A small network was shown many inputs. Here are its activations along a few directions, one row for each input.
Each table varies a few parts of the input and shows all the possible inputs, shuffled.
A made-up example of a description, with smaller parts first: ring(8) and (point or (values(2) and line(4)) or ring(9)).
Shared parts are said once, and a part with two or three values counts as separate values.

Other details of the inputs vary at random and push rows far along two fixed directions, the same in every table; ignore that.

Table:
x1: -7  8  9  -21  -4  12  40  -4  -4  26  9  6  -6
x2: 5  5  15  -20  -3  13  37  -1  -4  24  20  11  -2
x3: 16  8  -24  36  10  -31  -29  -11  -7  -11  -11  -11  -3
x4: -11  17  32  -26  -12  13  25  19  1  -1  12  4  8
x5: 15  -3  -25  32  13  -28  -27  -21  -15  -11  -8  -9  -14
x6: -16  -16  3  -42  67  63  -42  20  27  37  -32  27  22
x7: 2  10  25  -16  -3  17  39  0  -11  16  11  15  -6
x8: -24  9  7  -11  -85  -20  78  2  -30  3  44  -13  -21
x9: 16  10  -15  35  5  -31  -30  -20  2  -9  -14  -13  -5
x10: 27  -17  -8  15  -4  -27  -39  -12  -1  -27  -8  -15  -18
x11: 12  0  -25  43  5  -29  -25  -10  1  -18  -14  -10  10
x12: 15  -17  -13  0  30  -5  -57  -16  15  -17  -34  -6  -12
x13: 10  -6  -25  33  17  -26  -24  -30  -17  -18  -4  -11  -7
x14: -20  16  15  -31  -13  7  26  16  8  9  10  -5  9
x15: -12  5  13  -10  -85  -19  75  5  -31  1  55  -8  -17
x16: 4  10  -13  14  13  0  -4  5  -1  10  -1  -10  2
x17: 27  6  -8  36  5  -30  -33  -17  1  -12  -2  -8  -1
x18: 0  -13  -29  28  -1  -13  -40  -17  -10  -22  1  -13  -15
x19: 20  3  1  46  1  -23  -26  -15  4  -27  -14  -3  7
x20: -4  -17  19  -47  61  57  -45  10  34  34  -28  39  26
x21: 23  -2  -9  43  0  -28  -29  -16  10  -19  -5  -7  11
x22: 7  1  -1  45  -73  -54  10  -20  -39  -43  27  -20  -32
x23: -9  12  22  -30  -13  8  23  19  7  7  21  0  13
x24: -1  -2  -27  41  -68  -59  12  -14  -41  -34  27  -27  -29
x25: -1  1  15  -19  0  16  41  -10  -6  17  24  8  5
x26: -20  2  8  -21  -21  12  33  20  17  8  1  8  6
x27: -11  3  24  -16  -21  18  32  23  10  -3  3  17  5
x28: -14  2  -1  -14  6  22  43  0  -13  21  20  -4  1
x29: -6  -12  29  -43  61  61  -42  11  27  25  -37  43  21
x30: 3  20  26  -12  -6  15  37  9  -3  16  7  13  5
x31: 1  -11  -27  38  -3  -21  -35  7  8  -26  -10  -16  -5
x32: 2  5  -18  22  4  -33  -41  -1  -3  -29  -6  -19  1
x33: -20  0  -1  -20  -16  13  34  29  8  6  3  10  9
x34: 14  -4  -26  37  15  -21  -29  -17  -13  -8  -3  -18  -17
x35: -8  -10  1  -45  25  43  10  23  9  20  -8  3  -2
x36: 19  -3  0  37  12  -20  -25  -35  -14  -27  -4  -4  -10
x37: -11  11  9  -11  -11  11  42  7  12  20  3  4  18
x38: 7  -22  -12  4  72  15  -110  -19  32  0  -58  18  11
x39: -12  8  -1  -4  -5  18  42  20  5  21  10  -3  18
x40: -15  -15  4  -47  66  56  -40  16  25  34  -37  36  24
x41: 14  -12  -10  32  -10  -27  -38  -3  15  -30  -6  -4  -1
x42: 2  -2  27  -33  -15  18  31  15  -5  1  1  6  -11
x43: -12  5  9  -20  0  14  43  -13  -6  20  13  3  1
x44: -22  13  5  -25  -6  15  25  29  1  11  17  -12  9
x45: -6  -5  2  -37  -10  13  33  21  -8  9  2  -1  -8
Each input here is: line(5) and (line(4) or values(5)).
- The inputs of x12 and x42 match in every part but the line(5) part. If x9 is changed in the same way as x12 into x42, which row does it become? => x30
- A walk changes only the line(4) part. It starts at x39 and steps to x16. List the rest of the walk in order. => x34, x28
- Which other rows agree with x15 in the line(5) part? List them by row number. => x2, x10, x17, x20, x21, x23, x25, x41
- A walk changes only the line(5) part. It starts at x6 and steps to x40. List the rest of the walk in order. => x38, x20, x29

Table:
x46: -17  21  34  -35  -54  -8  40  37  4  -18  34  -20  4
x47: 23  3  -43  48  48  -32  -54  -54  -16  -32  4  -33  -14
x48: -35  22  -15  -42  12  34  64  22  -8  34  35  -19  9
x49: -18  -8  -45  41  -54  -28  51  3  -24  10  22  -19  -11
x50: 33  23  -16  60  43  -38  -52  -40  8  -37  -2  -25  12
x51: -26  -8  -47  -4  71  43  -39  -16  27  9  -17  13  24
x52: -37  6  33  -50  -40  30  43  32  28  -4  19  20  25
x53: 51  17  -12  52  69  -34  -74  -31  10  -12  -35  -14  8
x54: -1  -4  -53  50  -19  -66  -57  -4  -25  -55  12  -63  -24
x55: 25  -3  4  14  -52  -60  -6  -14  -53  -32  16  -35  -57
x56: -17  -4  -10  -66  65  51  -24  41  14  41  -26  3  9
x57: -14  -11  0  7  -73  -28  29  -25  -35  -43  39  -8  -34
x58: -24  -11  5  -76  47  56  -33  15  23  2  -5  7  3
x59: -18  23  18  -22  23  46  59  -6  26  24  18  32  43
x60: -3  -5  4  -37  32  49  58  1  -9  68  -7  23  1
x61: 28  2  -19  52  -5  -58  -43  -62  -41  -50  26  -38  -38
x62: 9  16  -27  65  -25  -75  -56  9  -2  -63  6  -56  1
x63: -16  11  -20  11  65  34  -38  -3  50  2  -23  20  49
x64: 34  19  -30  58  57  -42  -85  -4  16  -13  -40  -29  11
x65: -17  -9  -8  -19  -4  40  80  -8  -8  46  20  27  6
x66: -34  -29  5  -51  -45  35  45  28  3  19  11  22  -7
x67: 3  -35  -38  5  64  16  -92  12  17  12  -62  3  -1
x68: -3  -1  36  -13  -74  -20  44  45  -3  9  0  -5  -8
x69: 23  -24  1  34  -67  -56  -2  -17  -49  -25  1  -20  -57
x70: 14  15  10  62  -56  -57  12  -44  -19  -47  35  -9  -5
x71: 14  -23  -13  -32  68  14  -106  1  17  -7  -48  -2  -15
x72: -46  -17  5  -68  -10  51  21  16  15  5  14  21  5
x73: -20  9  47  -39  -36  29  50  6  12  -12  25  32  13
x74: 4  -14  0  48  -88  -58  -5  11  1  -44  4  -11  -10
x75: 32  1  4  24  4  -50  -88  8  11  -40  -33  -25  -10
x76: 10  22  36  6  -62  -40  28  -1  -20  -46  38  -23  -17
x77: -45  -16  -26  -47  46  60  -20  18  29  12  -10  21  26
x78: -8  -7  47  -31  -44  32  55  16  12  7  9  44  8
x79: 27  -1  10  73  -64  -57  15  -35  -20  -30  19  2  -11
x80: -29  4  -9  -37  29  55  58  -19  3  31  24  25  18
x81: 39  -4  -4  37  82  9  -64  -24  29  17  -58  22  21
x82: 18  -13  -57  81  -16  -67  -34  -14  -31  -7  -19  -43  -30
x83: -12  -19  17  -42  12  62  47  -19  -2  42  12  50  1
x84: 11  2  53  -15  -61  -7  54  22  -14  9  3  14  -15
x85: 20  -9  8  28  -56  -40  43  -26  -55  11  20  -13  -44
x86: -21  -37  -39  -11  46  42  -54  14  29  12  -37  24  15
x87: 12  14  22  -23  -28  -13  59  -12  -50  24  36  -14  -33
x88: 2  4  -31  -24  90  33  -43  7  12  39  -33  -4  8
x89: 24  -15  -23  58  26  -37  -97  15  22  -20  -60  -12  9
x90: 20  -35  -28  49  -48  -69  -61  -7  -27  -36  -24  -35  -48
x91: -19  2  10  -15  -37  10  65  -32  -29  2  49  11  -12
x92: 3  26  3  20  -60  -60  26  48  -19  -9  14  -46  -4
x93: -9  -38  12  -48  32  67  -17  -11  17  13  -22  56  -4
x94: 21  34  50  -14  -29  -15  62  3  -24  20  29  -3  -6
x95: -6  7  18  -15  18  50  62  4  27  43  1  45  38
x96: 41  -1  27  -7  65  4  -98  -12  23  -22  -48  16  -2
x97: 44  -10  23  21  74  16  -78  -33  24  10  -54  36  10
x98: 8  7  -2  -49  89  54  3  -8  3  54  -16  15  7
x99: -4  21  6  18  -42  -17  72  38  -7  39  4  -13  11
x100: -25  -2  -10  -13  53  40  -54  20  55  -10  -28  24  48
x101: -11  5  22  -39  -45  0  47  -3  -35  -18  45  -16  -33
x102: -26  0  3  5  -64  -4  57  49  10  9  13  5  21
x103: -18  43  4  0  -23  -8  67  29  0  10  38  -30  22
x104: -1  34  53  -40  1  29  60  -3  0  15  39  12  16
x105: -14  0  -8  -4  48  53  1  20  49  37  -28  38  48
- Describe the family of inputs behind these rows. => values(2) and ring(5) and ring(6)
- The inputs of x97 and x85 match in every part but the values(2) part. If x99 is changed in the same way as x97 into x85, which row does it become? => x82
- The inputs of x76 and x101 match in every part but the values(2) part. If x75 is changed in the same way as x76 into x101, which row does it become? => x71
- Which other rows does x84 become when the ring(5) part takes its other values? List them by row number. => x73, x76, x78, x96
- A walk changes only the ring(6) part. It starts at x73 and steps to x70. List the rest of the walk in order. => x59, x63, x100, x52
- A walk changes only the ring(5) part. It starts at x100 and steps to x102. List the rest of the walk in order. => x89, x92, x62

Table:
x106: 1  -10  28  -33  87  69  -35  -38  42  30  -32  68  34
x107: -28  -7  35  -64  -27  67  108  4  -22  48  42  28  3
x108: 15  2  -44  78  -52  -50  35  -17  -30  -17  19  -38  0
x109: -6  -22  3  -6  -22  2  -30  7  -4  -28  -6  3  -14
x110: -45  19  13  -63  -54  52  115  78  8  48  19  16  29
x111: 17  3  -26  28  -57  -65  0  -6  -55  -6  20  -59  -32
x112: 56  4  1  73  3  -81  -87  -41  -15  -54  -25  -26  -29
x113: 7  11  -3  -18  50  24  19  29  23  29  -14  -14  9
x114: -49  6  -6  -3  -69  -36  103  -3  -44  26  62  -7  -32
x115: 40  -6  -12  50  -9  -56  -66  -24  -44  -30  -18  -19  -40
x116: -9  5  42  -32  -79  2  73  28  2  -10  22  9  -1
x117: 23  13  5  -23  115  56  -88  -9  39  13  -55  14  42
x118: 1  5  -17  76  -44  -85  -47  -6  9  -69  10  -43  -12
x119: -15  13  13  -38  70  69  20  -2  40  30  7  45  34
x120: -9  -37  -33  -24  88  33  -121  1  50  -9  -49  23  7
- The inputs of x112 and x115 match in every part but one. If x116 is changed in the same way as x112 into x115, which row does it become? => x109
- Describe the family of inputs behind these rows. => values(3) and ring(5)
- Which other rows does x120 become when the values(3) part takes its other values? List them by row number. => x111, x114
